Look-ups in named tables: a row name and a column name give one cell, copied from the table.

bev:
	pamimu	kodenel	kamege
dok	233	101	100
git	160	191	62
regapa	189	213	138
befoneb	157	193	102
sufaf	143	88	143
rur	193	75	165
pap	113	99	80
serirog	139	151	147
tup	215	145	170
rupi	149	183	153
vomudi	93	133	167

pamimu of regapa = 189
pamimu of rur = 193
pamimu of serirog = 139
kamege of rupi = 153
kodenel of befoneb = 193
kamege of sufaf = 143
pamimu of dok = 233
pamimu of vomudi = 93
kodenel of rur = 75
Which row has the largest kodenel? regapa

mudesut
cols = kot, dusakeg
mide: [119, 136]
gar: [145, 195]
dunup: [157, 116]
fuv: [78, 56]
suna: [92, 122]

mide, kot: 119
mide, dusakeg: 136
suna, dusakeg: 122
dunup, kot: 157
suna, kot: 92
gar, dusakeg: 195
gar, kot: 145
fuv, dusakeg: 56
dunup, dusakeg: 116
fuv, kot: 78

gek
|  | repav | dif | vir | bosekiv | tufepot | mavusav | tezagip | nol | peg |
|---|---|---|---|---|---|---|---|---|---|
| zeso | 149 | 72 | 120 | 89 | 89 | 48 | 48 | 146 | 245 |
| virob | 157 | 100 | 147 | 102 | 115 | 59 | 53 | 130 | 211 |
| debiko | 128 | 101 | 131 | 110 | 104 | 84 | 38 | 115 | 168 |
| pob | 119 | 114 | 127 | 117 | 111 | 106 | 61 | 95 | 154 |
| silile | 121 | 110 | 118 | 122 | 106 | 131 | 71 | 80 | 129 |
| gezat | 117 | 135 | 115 | 112 | 94 | 141 | 101 | 73 | 114 |
| dagav | 131 | 144 | 133 | 121 | 100 | 177 | 105 | 62 | 88 |
| kat | 127 | 145 | 130 | 128 | 114 | 190 | 123 | 55 | 63 |
| buf | 132 | 155 | 136 | 131 | 118 | 218 | 154 | 45 | 47 |
| gimiku | 126 | 164 | 108 | 135 | 101 | 227 | 171 | 46 | 30 |

tezagip of virob is 53
bosekiv of debiko is 110
vir of virob is 147
nol of silile is 80
tezagip of kat is 123
tezagip of buf is 154
tezagip of gimiku is 171
bosekiv of dagav is 121
Which row has the largest repav? virob

Table kibi
,zedomet,pon
vipip,69,8
gofasi,39,115
nel,178,105
tof,239,152
mizafe,203,235

What is the pon of mizafe in kibi? 235
What is the pon of tof in kibi? 152
What is the zedomet of gofasi in kibi? 39
What is the zedomet of nel in kibi? 178
What is the zedomet of vipip in kibi? 69
What is the pon of gofasi in kibi? 115

rela:
cols = zugo, lolerub, dofo, zibekez
pup: [214, 100, 121, 181]
lop: [79, 4, 97, 144]
tudekag: [122, 141, 84, 230]
ded: [234, 69, 158, 131]
dudem: [165, 121, 92, 34]

What is the dofo of pup in rela?
121
What is the lolerub of ded in rela?
69
What is the lolerub of pup in rela?
100
What is the dofo of dudem in rela?
92
What is the zugo of pup in rela?
214
What is the zibekez of tudekag in rela?
230
What is the dofo of tudekag in rela?
84
What is the dofo of lop in rela?
97
What is the lolerub of dudem in rela?
121
What is the zibekez of ded in rela?
131
What is the zugo of ded in rela?
234
What is the zibekez of dudem in rela?
34
What is the zugo of dudem in rela?
165
What is the zibekez of lop in rela?
144

gim =
|  | duz | pulin | bogot |
|---|---|---|---|
| vuk | -36.81 | -66.10 | 27.65 |
| mezafa | 3.14 | -61.28 | -19.47 |
| rabol | -85.90 | -52.87 | 50.74 |
| namuv | -78.30 | -8.80 | -55.08 |
| fud | -70.44 | -78.45 | -27.21 |
| gulazad | -59.56 | -36.19 | -64.39 |

What is the bogot of vuk in gim? 27.65
What is the duz of namuv in gim? -78.30
What is the bogot of rabol in gim? 50.74
What is the pulin of gulazad in gim? -36.19
What is the duz of mezafa in gim? 3.14
What is the pulin of rabol in gim? -52.87

tozi =
	puvulot	dilun	vuf	dozuvul	dipo	kifova	zisofir	nik	nenono
nuve	117	93	65	112	151	141	124	86	172
nes	111	108	103	131	152	125	117	83	151
bime	122	144	168	141	118	108	120	134	97
pulo	108	148	191	162	136	93	110	107	93
sig	93	111	128	157	177	107	104	47	150

What is the vuf of nes in tozi? 103
What is the vuf of bime in tozi? 168
What is the dozuvul of nuve in tozi? 112
What is the puvulot of sig in tozi? 93
What is the zisofir of nuve in tozi? 124
What is the nik of nuve in tozi? 86
What is the dipo of nes in tozi? 152
What is the kifova of pulo in tozi? 93
What is the dozuvul of sig in tozi? 157
What is the nenono of bime in tozi? 97
What is the vuf of nuve in tozi? 65
What is the nenono of sig in tozi? 150
What is the nik of pulo in tozi? 107
What is the dipo of sig in tozi? 177
What is the dipo of pulo in tozi? 136
What is the zisofir of bime in tozi? 120
What is the dilun of nuve in tozi? 93
What is the dilun of pulo in tozi? 148
What is the zisofir of sig in tozi? 104
What is the dilun of bime in tozi? 144
Which row has the largest puvulot? bime

mar.tsv
	gov	fubu	ber	vap	fekesor	zofeva	seg	mukine	dagu	viseno
nir	-9262	2279	-57602	51519	-29713	11837	1289	2878	-3760	15049
vizi	-16473	-12817	-55253	30707	-36173	-11312	1044	15148	11768	25881
zopot	8599	23362	-3216	14172	-48149	59962	-17882	-1853	-6428	3841
nov	-8319	11876	-35592	-42595	-12592	-3382	29409	39023	27386	3529
keporal	39597	-12481	8570	12763	-51511	37304	1534	-1608	-4414	-27682
batukuv	-17410	-5055	-51472	46082	-36399	4169	-8388	7161	3922	21777
gubob	-24506	-17081	-15789	-26955	-35248	17211	-7153	38927	31954	17154
bigike	-3236	-36160	-26880	32253	7274	30800	1026	21605	-3356	-38093
fuzivuz	-23702	42672	-40528	-9397	-3965	42990	4356	23064	4468	12531
rupo	15425	42963	-36310	-9088	-1485	38373	32401	13523	-5825	-20250
gimafa	26404	-7629	-44577	-10174	-22092	-17225	47323	21409	13183	-15750

dagu of gimafa: 13183
mukine of gimafa: 21409
zofeva of batukuv: 4169
zofeva of zopot: 59962
fubu of nir: 2279
zofeva of vizi: -11312
seg of bigike: 1026
gov of nir: -9262
dagu of zopot: -6428
zofeva of nir: 11837

